[[-0.036 -0.131  0.174  0.107 -0.214]
 [-0.062 -0.109  0.149  0.043 -0.095]
 [-0.032  0.051  0.028 -0.094  0.227]] Out: -0.095

[[  1.345  12.373 -10.569   7.157]
 [  2.905 -11.340   8.621  11.845]] Out: 7.157

[[-0.033  0.052 -0.133 -0.025  0.008]
 [-0.110 -0.118 -0.118  0.153 -0.193]] Out: 0.008

[[ 15.2  10.4  20.8 -17.3]
 [ 12.5  21.0  18.9  -4.6]
 [ 17.1   9.0  21.5 -14.9]] Out: -4.6

[[ 1.4 -0.2 -0.3 -0.1  0.9  0.3 -1.2]
 [-0.3  1.0  1.0  1.5 -0.6  0.2 -0.3]] Out: -1.2

[[-0.494  1.299 -1.372 -1.374 -1.605  1.924]
 [-0.974  0.560 -0.070 -0.329 -1.214  1.260]
 [ 0.114 -0.153  1.294  0.014  0.838 -0.817]] Out: 1.260

[[ 0.187  0.133  0.175  0.113  0.141 -0.126]
 [-0.165 -0.136 -0.105  0.005 -0.094  0.236]
 [ 0.173  0.111  0.140  0.140  0.135 -0.110]] Out: 0.236

[[ 0.2  0.2  0.2  0.1  0.2  0.0]
 [ 1.5 -1.3  1.2  2.1  2.0 -0.6]] Out: 0.0
---
[[ -5.6  -3.6   3.7   1.0  55.9  -0.2  -5.5]
 [  1.5 -15.4   3.3  -0.5 -61.3   2.4 -12.2]] | 2.4

[-53.2 -69.9  53.2  17.5  27.3] | 17.5

[ -0.5 -15.5 -63.6 -56.5  -4.3] | -56.5

[-43.1 -41.7 -39.0  58.0] | -39.0

[-21.9  37.5   6.0  65.2  34.4  -0.6 -15.6] | -0.6

[-46.3 -30.9 -31.7 -18.4 -63.8  33.8] | -63.8

[-27.1 -15.7   6.1 -64.9] | 6.1
---
[[-25.2  -3.2 -38.8 -71.9  24.1]
 [  6.6 -25.4 -48.9 -22.0  35.1]
 [ 40.2  40.6  16.2  54.5 -39.9]] result: -3.2

[[ 22.3  30.5  -2.0   1.0]
 [ -6.3  -2.1 -17.6  20.8]
 [ 16.1  55.5 -22.2  39.1]] result: 30.5

[[-36.6 -59.2  -5.5 -59.2  -6.6 -21.1 -58.3]
 [ 23.8  48.0  -2.7  47.8  -0.1   9.8  47.8]
 [-31.1 -50.4  -5.6 -50.3  -6.6 -18.4 -49.7]] result: -59.2

[[ 28.7  25.7 -23.1 -23.8 -26.7 -27.1 -31.2]
 [-70.5 -48.3  39.1  40.7  43.4  43.4  48.1]
 [  6.4  10.9 -11.2  -4.7  -9.4 -13.5 -11.6]] result: 25.7

[[-16.7  20.1  -7.2  -8.0 -47.1  60.6]
 [ 39.0 -58.3  24.7  31.9  23.9  -9.6]
 [  1.4  58.3   7.8  57.4 -30.3 -13.9]] result: 20.1

[[ -6.2   6.8  12.7   4.6   6.3]
 [-37.0 -52.8 -50.1 -52.7 -54.1]
 [-40.0 -49.0 -59.3 -48.1 -49.2]] result: 6.8

[[ 12.5 -72.0 -72.8 -70.2 -55.2  12.1  10.9]
 [ 19.2 -72.9 -73.6 -71.0 -55.4  18.9  18.1]
 [ 18.4 -68.3 -69.0 -66.5 -51.3  18.1  17.1]] result: -72.0

[[ 30.1 -34.7  42.8  -7.8  -5.7]
 [  4.5 -15.3 -12.0  15.7  58.7]
 [  2.8  23.0   5.9  17.8 -56.1]] result: -34.7
---
[-37.6 -41.8 -54.7  -0.1  -3.5  39.4 -16.8] ans = -16.8
[-16.1 -39.6 -27.3 -44.2  -2.0 -55.0 -47.6] ans = -47.6
[ 63.2 -33.0  24.6 -30.6 -35.6 -24.6  25.1] ans = 25.1
[-31.0  -5.6  71.1  72.2   1.6  47.4] ans = 47.4
[  2.2 -55.1 -25.0 -38.9  48.2 -10.4 -35.8] ans = -35.8
[ 13.9   0.7  23.9 -45.3 -62.4  27.1   9.9] ans = 9.9
[-69.2  -3.0  10.0  -6.9   4.1 -13.7] ans = -13.7
